These are the activations of a small neural network, seen along a few directions. Each row is one input.
Each table varies a few parts of the input and shows all the possible inputs, shuffled.
Descriptions start from the smaller parts, as in this example, which fits no table here: one of 4 places along a line, together with either a single point or one of 9 places along a line or (one of 3 separate values, together with one of 5 places around a ring).
Shared parts are said once, and a part with two or three values counts as separate values.

A family of inputs:
x1: [-15  -3  10 -22 -22  -7 -39   2  -9  23 -11  -2 -11   6   0 -24  -8]
x2: [ 49  16 -18  -5  -4 -15  30  20   1 -11  -5   2 -11  13 -24 -19 -20]
x3: [ -3   1  21  -1 -19  -9 -27 -13   2  16  -5  11  -4  27  -2 -35  -5]
x4: [-41  -5   2   4   3  15 -24 -15   0   5  -1  -1 -11 -26  16  24   2]
x5: [-13  -6  12 -12 -20  -9 -36  -5  -8  17  -4  -1  -1  11  -4 -27 -20]
x6: [-37  -7   9  16   8  17 -16 -27   4  -3   8   3  -3 -14   9  19  -4]
x7: [-12   1   8 -22 -13  -7 -42   6 -11  23 -19  -3 -14  15   6 -22   2]
x8: [-34   7  -5  30   8   7  -5 -26  21  -2   8  16  -9   2  17  14  10]
x9: [ -8 -12   7  -5  13  30  20  -1   8  -8  26 -22  36 -30  10  19   2]
x10: [ -4   4  -2 -17  -8 -12 -38   7  -6  19 -13   4 -16  23  11 -19   6]
x11: [ 26 -12  26 -31 -10   6  -2  16  -6  16  12 -21  41   5 -18 -18 -15]
x12: [-28  -2  13  25   5  14 -12 -30  10  -1   5  12  -4  -6  15  12   6]
x13: [ -9   9   2   4 -16 -16 -20  -9  13  16  -3  15  -8  34   0 -34  -1]
x14: [ 24   4 -27  19  14  14  46   4   0 -31  12   7 -14 -17  -1  27  -4]
x15: [  0 -18  15  -5  10  29  13  -2   2  -1  21 -21  41 -27   1  30  -5]
x16: [ -5 -16  21  -4   7  30  17   1 -10   0  18 -19  44 -28  -1  33  -2]
x17: [-31   3  -8  10  16  11 -22  -9   3   1  -3   5 -16  -9  27  29  16]
x18: [-38   0   1   5  11  16 -27  -9  -2   5  -8  -2 -14 -17  22  25  12]
x19: [-13  -9   8  -5   4  23  32   2  23  -7  32 -17  29 -31  16  14   2]
x20: [ -6  14  -3  -3 -17 -12 -26  -8   9  16  -7  12 -18  35   5 -31  10]
x21: [-31  12  -9  24   7  12 -10 -24  18  -2   3  12 -19   3  21  17  20]
x22: [ 17   1 -25  25  19 -10  45   6  -2 -31  -3   6  -6 -13  -1  29   7]
x23: [ 47   9 -14  -2   3 -39  28  19 -20 -12 -22   4  -9  14 -20 -17  -2]
x24: [ -5   6  -3  -7  -8 -12 -32   3  -1  18  -5   5 -21  34   6 -24   8]
x25: [-38  -8   5  14   6  14 -21 -22   0  -1   6   0  -2 -22  13  20 -10]
x26: [-12  -5  17  -9 -18  -7 -31 -10  -4  15  -3   3  -2  19  -8 -28 -15]
x27: [ 19   1 -28  22  18  -7  33   7  -9 -20 -26  14 -15 -21 -14  27  14]
x28: [ 48   9 -16  -7   6 -33  19  20 -20  -4 -35  14 -16   9 -32 -22   2]
x29: [ 22 -10  32 -31 -14   8   2  18 -17  16   9 -19  45   5 -20 -15 -13]
x30: [ 48   8 -14  -3  -3 -36  26  20 -10 -15  -7   2  -8  16 -25 -14  -3]
x31: [ 48  12 -15  -4  -6 -23  30  20  -5 -14  -9   2 -10  14 -25 -17  -8]
x32: [ 17  -3 -24  19  22 -12  41   6  -2 -33 -18  11  -9 -14  -5  37   9]
x33: [-32   4 -10  19  16  11 -17 -12   8   0   6   5 -21   3  22  24  18]
x34: [ 13  -4  19 -32 -18   0  17  20  15  10  24 -16  29   1  -2 -35  -8]
x35: [ 19  -7  18 -32  -8   7   5  17   0   9  17 -22  36   3  -9 -30  -8]
x36: [ 20   5 -25  25  10   2  44   6   4 -30  -1   3  -9 -17  -6  31   3]
What is each input in this table made of?
> one of 2 separate values, together with either one of 4 places along a line or one of 5 places along a line or one of 9 places around a ring
Changing only the choice among 2 separate values turns x32 into x23. The same change can be made to x36. Which row results?
> x31
Which other rows does x15 become when the place on the line of 4 takes its other values? List them by row number.
> x9, x16, x19

A family of inputs:
x37: [ 38   0  -1 -15   0 -13  22  21 -13  -1  -8  -7  15   7 -18  -7   3]
x38: [-36  -8  11   1   3  21 -14 -14   3   8   3  -6   5 -26  15  20   0]
x39: [-30  -9   9   7   6  19 -13 -14   3   2   8  -9   8 -21  15  21  -2]
x40: [-26  -9   8   7   7  24 -12 -13   3   1   9  -4   9 -17  11  21   0]
x41: [ 37   5 -10  -6   1 -22  17  19 -11  -2 -18   3  -3  14 -16  -5   7]
x42: [-20  -2   6   8   7  18   3  -8  15  -1  16   0  11  -7  20   8  11]
x43: [-40  -4   2  10   4  12 -21 -18   1   5  -7   3 -12 -19  17  21   5]
x44: [ 33   2  -8 -21   0 -10  19  26  -8  -3  -2 -11   6   2 -13  -7  -2]
x45: [-17  -3   8  10   6  19  -1 -11  10  -4  17  -2   8  -9  16  13   9]
x46: [ -6  -1  27 -32 -26  -8 -45   4  -3  34   1  -7   7  32  -2 -52 -11]
x47: [-35  -3   0  14   7  12 -19 -19   1   3  -4   5 -10 -14  15  23   2]
x48: [-29  -2  -1  17  11  11 -16 -17   3  -3  -1   4 -10  -9  16  21   4]
x49: [ -7   5  18 -23 -25 -17 -52  -1  -4  32  -8   4 -11  40  -1 -51  -7]
x50: [-24   4  -4  17   7  12  -3 -14  12  -1   5  10  -7  -1  21  11  15]
x51: [ 27   8 -20  -5  -6 -18  18  16  -3 -11  -7   4 -16   5 -15 -13  -8]
x52: [ 31   7 -19 -11   1 -19  13  22  -8  -5 -13  -1 -12   9 -12  -7   2]
x53: [ 39  -1   4  -6  -5 -16  27  13  -6  -6  -3  -3  19  10 -25 -12  -9]
x54: [-22  -6   6   8   9  21  -5 -11   6  -2  17  -4   9 -13  12  21   3]
x55: [-20   2  -2  19   7  10  -7 -17   9  -6   7   8 -11  -1  17  14  13]
x56: [-25  -1  -3  17  11  15 -11 -16   6  -5   3   7  -9  -6  13  22   8]
x57: [ 33   7 -13   2  -6 -22  25   9  -1 -11  -7   8  -9  10 -21 -18 -10]
x58: [ 31   2  -8 -15  -7  -9  24  21  -1  -9   5  -6   1  -2 -15 -12 -14]
x59: [ 35   5  -7   4  -4 -25  21   9  -9  -8 -15   7   2  16 -25 -13  -4]
x60: [ 34   2  -4  -7  -7 -13  30  12  -3 -10   4  -2  10   2 -23 -20 -15]
What is each input in this table made of?
> one of 2 separate values, together with either a single point or one of 5 places around a ring or one of 6 places along a line
Which other rows does x59 become when the place on the ring of 5 takes its other values? List them by row number.
> x41, x51, x52, x57
Which other rows does x56 become when the place on the line of 6 takes its other values? List them by row number.
> x43, x47, x48, x50, x55

A family of inputs:
x61: [ 21   5   5 -10 -12 -20  -6   5  -4   9  -3   6   2  30 -18 -31  -7]
x62: [ 42   2 -13   3   2 -19  27  15 -11 -14 -10   4  -2   5 -26   3  -4]
x63: [-44 -10  23   6  -6  17 -27 -25   7  13   8  -1   8 -13  17   4  -5]
x64: [ 27   3   5 -15 -13 -22 -10   9 -12  11 -12   4  -1  26 -22 -26  -9]
x65: [-31  -7  -2  17  10  26  -1 -18   7 -11  14   0  -3 -29  12  29  -6]
x66: [-45  -8  25   6   3  23 -30 -24   8  18   5  -5  17  -7  24  11  12]
x67: [ 32   7 -12   6   0  -8  34   8   4 -14   5   4   1  10 -15  -7   1]
x68: [ 17  -1   4 -27 -14 -16  -6  19  -7  12  -8  -7   4   9 -10 -27  -7]
x69: [-30  -4  -1  15  22  32   1 -11  10  -6  13  -4   9 -23  23  41  19]
x70: [ 14   4   5 -24 -15 -13  -2  15   0  12   0  -7   2  13  -5 -32  -7]
x71: [ 30   3 -11  -7   0  -8  35  18   0 -12   1  -6   5  -7 -12  -5  -3]
x72: [-38  12 -13  21   0 -12 -39 -21   4   9 -23  23 -47  15  21   0  16]
x73: [-43  -6  15   2  -6  22 -37 -22   5  12  12  -1  -3  -9  16   0  -9]
x74: [-25  11 -30  35  15  -9  -5 -18   6 -14 -21  24 -47  -4  18  29  19]
x75: [ 24  -1   7 -18 -12 -18  -8  14 -17  10 -11  -1   4  20 -18 -22  -7]
x76: [ 39  -1 -11  -2   2 -15  28  18 -17 -13 -10  -1   5   0 -23   6  -2]
x77: [-43  -4  16   0   6  29 -35 -15   8  17  11  -5   9  -4  27  11  15]
x78: [ 22  -1   8 -25 -10 -20  -8  16 -16  10 -12  -6   3  11 -16 -26  -9]
x79: [-33  -8   8  21  19  27   7 -20  10  -5   7  -3  17 -26  20  41  15]
x80: [ 36   0 -11  -9   2 -11  26  21 -14 -11 -10  -8   4  -6 -15   0  -9]
x81: [-40  -2  12  -2   2  28 -40 -16   4  15  14  -4  -4  -2  24   7   2]
x82: [ 29   3 -14  -1   1 -10  36  13   8 -16   7  -1   5  -1  -9  -5   0]
x83: [ 15   5   5 -15 -14 -12   0  11   7   4   4  -2   1  19  -1 -35  -7]
x84: [-27  -2  -5  13  17  32  -4 -11   6  -8  16  -3  -4 -22  19  37   5]
x85: [ 16   5   4 -10 -14 -15  -3   5   4   7   5   4   2  28 -12 -33  -3]
x86: [-32 -10   7  22   9  20   8 -21   8 -11   9   0   8 -32  13  33  -2]
x87: [ 37   7 -12   6   2 -14  28  10  -3 -14  -3   3   1  12 -18  -6  -5]
x88: [ 31  -2 -13 -10   2 -13  30  22  -6 -11  -6  -9   5 -12 -14   1  -3]
Changing only one part turns x86 into x63. The same change can be made to x71. Which row results?
> x70
What is each input in this table made of?
> one of 2 separate values, together with either a single point or one of 5 places around a ring or one of 8 places around a ring

A family of inputs:
x89: [ 36   5 -20   8  15  -6  49  15   0 -24   1   0   3  -8 -11  16   8]
x90: [-31 -10  19   0   1  24  -4 -14  17   2  28 -11  25 -17  16   4  -4]
x91: [ 38   4   0 -31 -15 -30  -5  27 -20  14 -25  -5  -4  20 -21 -35  -8]
x92: [-33  -5  18 -16  -7   7 -46  -6  -8  26 -10  -6  -3  -1  16  -6   2]
x93: [ 44  -2  10 -35 -16 -21  -2  29 -19  14  -7 -11  17  24 -27 -36 -12]
x94: [-34  -4  -3  23  23  31   7 -17  14 -12  15  -2   5 -28  26  43  16]
x95: [-38  -2 -10  24  16  15 -18 -20   2  -6  -6   6 -20 -19  21  38   7]
x96: [-31 -10  11  16  13  35   9 -18  16  -6  23  -8  24 -28  19  34   5]
x97: [ 40   0  -5   2   3  -2  51  15   2 -18   9  -6  23  -7 -18   7  -4]
x98: [ 32   8 -27  10   7 -22  23  12 -11 -18 -20   8 -23   1 -16  10  -2]
x99: [ 21  22 -12   4 -19 -36  -8   0  12   6  -8  23 -31  54  -9 -54   2]
x100: [-28  -8  24 -12  -7  26 -24 -11   6  16  22 -11  18  -8  12  -8  -9]
x101: [-42  -1 -14  27  17  20  -6 -20  10 -12   2   9 -18 -25  25  42  16]
x102: [-48  13   6  17 -11   1 -48 -31  25  18   6  21 -29  33  28 -25  11]
x103: [ 43   1   8 -26 -17 -10  17  22  -6   4   6  -9  17  14 -25 -36 -18]
x104: [ 30   2 -10  -1  -1 -27   7  10 -23  -4 -29   8 -12   7 -25  -4  -5]
x105: [-39  -7   8  14   6  10 -34 -22 -10   8 -15   6 -12 -14  13  24   5]
x106: [-27 -11  27 -21  -8  15 -42  -4  -7  25   8 -13  17   3  11  -8  -2]
x107: [ 40  -2   3 -14 -10 -13  37  20   4 -10  13  -9  24   4 -21 -23 -13]
x108: [ 28   8 -32  13   9 -18  37  13  -3 -24 -11  11 -21  -5 -12  15   7]
What is each input in this table made of?
> one of 2 separate values, together with either a single point or one of 9 places around a ring
Which other rows does x92 become when the choice among 2 separate values takes its other values? List them by row number.
> x91
Start at x101 and move only the place on the ring of 9, one step at a time. The first step leads to x94. Which rows follow, in order?
> x96, x90, x100, x106, x92, x105, x95

A family of inputs:
x109: [-43   4   5  11  -4   7 -34 -21  14   5   6   6 -16   8  22  -4   5]
x110: [ 27  14  -6 -13 -14 -23  -4  14  -2  10  -9   7 -12  35 -17 -38   0]
x111: [-50 -11  22  -9  -1  29 -37 -16   2  16  12 -17   9 -22  24  17  -6]
x112: [  6  -4  15  -8  -7 -14 -18   0 -16  15 -20  -2   8  17 -13 -20  -9]
x113: [-44 -11  24  -2   3  27 -37 -21   4  19   6  -7  14 -12  24  13   7]
x114: [-31   7 -13  28   6   4   0 -21  16 -16   4  13 -25 -15  18  14   1]
x115: [  6 -10  13 -19 -11  -9 -15   6 -17  14  -6  -7   2  -1 -16 -15 -19]
x116: [ 25   1 -12  16   8 -19  22  -3  -7 -16 -16  11  -8   4 -14  10  -1]
x117: [-42   0  10   9   1  17 -37 -19  10  15   6   6  -1   6  26   6  12]
x118: [ 17  -6  -6  12   2  -8  16   1  -9 -15 -18   6   3  -8 -17  13  -6]
x119: [ 38  -2  -8 -11   5  -8  31  23 -17 -10  -7 -10   6 -12 -14   7  -9]
x120: [ 32  11 -24  22   1 -21  24   2  -1 -16 -11  13 -17  13 -13   0   0]
x121: [ 10   4   2  -1  -8 -14 -16  -3 -11   9  -9   9  -8  26 -14 -23  -3]
x122: [-36 -10   5  14  19  24  -3 -17   5  -4   5  -8   7 -33  24  42  15]
x123: [ 45   3 -16 -24   3 -19  33  36  -9  -7 -10  -9   7  -2 -20  -8   3]
x124: [ 51  14 -22 -14  -1 -18  38  31 -10 -10  -8   4  -9  12 -20  -8   6]
x125: [ 19  -6 -10  -3  11  -5  18   9 -21  -8  -8  -3  -3 -16 -19  17  -9]
x126: [ 44  13 -25   9   1 -22  33  16  -2 -17 -10   9 -15  14 -15  -4   4]
x127: [-32   1  -9  27  16  19  -4 -16  11  -8   4   9  -5 -15  23  36  18]
x128: [-40 -11   3   8  14  31  -3 -13   3  -6  11 -15   5 -43  22  47   1]
x129: [ 24  -6   8   4   2  17  58   3  22 -21  39 -11  44 -15  -8   3  -7]
x130: [ 24  -6   9 -29 -15 -11  -5  21 -16   9  -1 -11  10   8 -17 -24 -17]
x131: [ 15  13  -2  -3 -14 -24 -11   1  -1  11 -10  13 -14  33 -14 -35  -4]
x132: [ 39  12  -4 -34 -17 -22   2  28  -8  11  -6   0  -5  31 -20 -44  -1]
x133: [-42  -6  20   5   4  26 -38 -19   6  17   7  -3   9  -3  27  11  13]
x134: [-41   5   3   8  -7   8 -33 -22  17   6   7  11 -25   3  21 -15  -5]
x135: [ 12  -6  28 -14 -13  15  23   1  22   3  40 -14  48   6  -5 -29 -14]
x136: [-33   4 -15  28  12   8   0 -18  15 -17   4   9 -21 -12  20  26  12]
x137: [-32  -5   1  21  19  28  -2 -16   8  -5   4   5   2 -20  23  40  20]
x138: [ 33  -2   6 -39 -18 -21   0  33  -7  14  -7 -13  11  13 -18 -38  -7]
What is each input in this table made of?
> one of 2 separate values, together with either a single point or one of 6 places along a line or one of 8 places around a ring
Changing only the choice among 2 separate values turns x130 into x119. The same change can be made to x121. Which row results?
> x116
Which other rows does x114 become when the place on the line of 6 takes its other values? List them by row number.
> x122, x127, x128, x136, x137
Which other rows does x126 become when the choice among 2 separate values takes its other values? List them by row number.
> x110
